Each row below is a small network's average activation on inputs in which a field has the value named, seen along a few directions.
Values that are neighbours, or in one group, have similar rows; names and order tell nothing.
In the rows, zero is written as 500.
Strong random noise was added to every row along 3 fixed directions; ignore it. To show where, here is one row again and again, with new noise each time:
531  338  422  410  320  496  633  555  504  606  494  261  495  497  536
503  429  454  447  386  444  640  592  525  580  485  362  534  401  535
526  464  374  507  586  544  241  454  440  433  555  703  495  445  495
541  361  398  462  414  539  435  460  480  514  550  432  459  507  505
507  441  334  327  524  510  508  740  382  651  359  510  653  458  593


Field NUG:
gimav: 459  637  435  530  710  505  387  525  340  420  462  800  512  363  604
banon: 441  778  694  682  621  127  802  511  647  420  499  690  547  75  531
vob: 405  437  659  517  437  503  451  337  611  384  631  546  413  632  442
pife: 426  526  476  416  544  658  348  431  424  560  547  597  568  736  505
neli: 618  182  429  487  220  626  426  211  543  475  671  223  263  658  443
vubi: 517  520  530  496  527  487  728  563  605  582  337  222  530  590  464
mabas: 620  492  500  455  462  594  395  442  459  527  463  330  347  772  420
deta: 484  455  571  407  558  674  337  513  360  498  506  549  588  711  555
fid: 544  589  532  705  543  565  440  489  529  410  478  544  449  576  373
The values of NUG form 3 separate groups.
- List the group mates of vob, in the order listed. => pife, deta
- List the group mates of gimav, in the order listed. => banon, neli

Field FOF:
pabi: 440  480  418  411  613  641  131  544  323  401  564  827  555  432  580
bamod: 703  214  265  344  313  668  321  379  483  632  490  186  297  782  391
medi: 676  311  375  476  464  493  579  394  413  538  442  223  366  574  569
zabil: 663  243  254  589  397  761  275  395  414  449  531  384  317  701  424
puna: 455  427  421  381  465  510  459  381  379  522  596  622  495  535  612
kepir: 435  485  525  472  489  617  557  409  589  546  489  300  514  749  454
gote: 562  473  416  347  535  780  315  549  254  625  425  449  576  894  559
tova: 536  358  497  392  527  609  309  517  347  516  390  510  419  902  481
lotu: 468  236  586  436  189  410  777  437  683  582  599  152  525  469  481
The values of FOF form 3 separate groups.
- List the group mates of medi, in the order listed. => bamod, zabil
- List the group mates of lotu, in the order listed. => pabi, puna
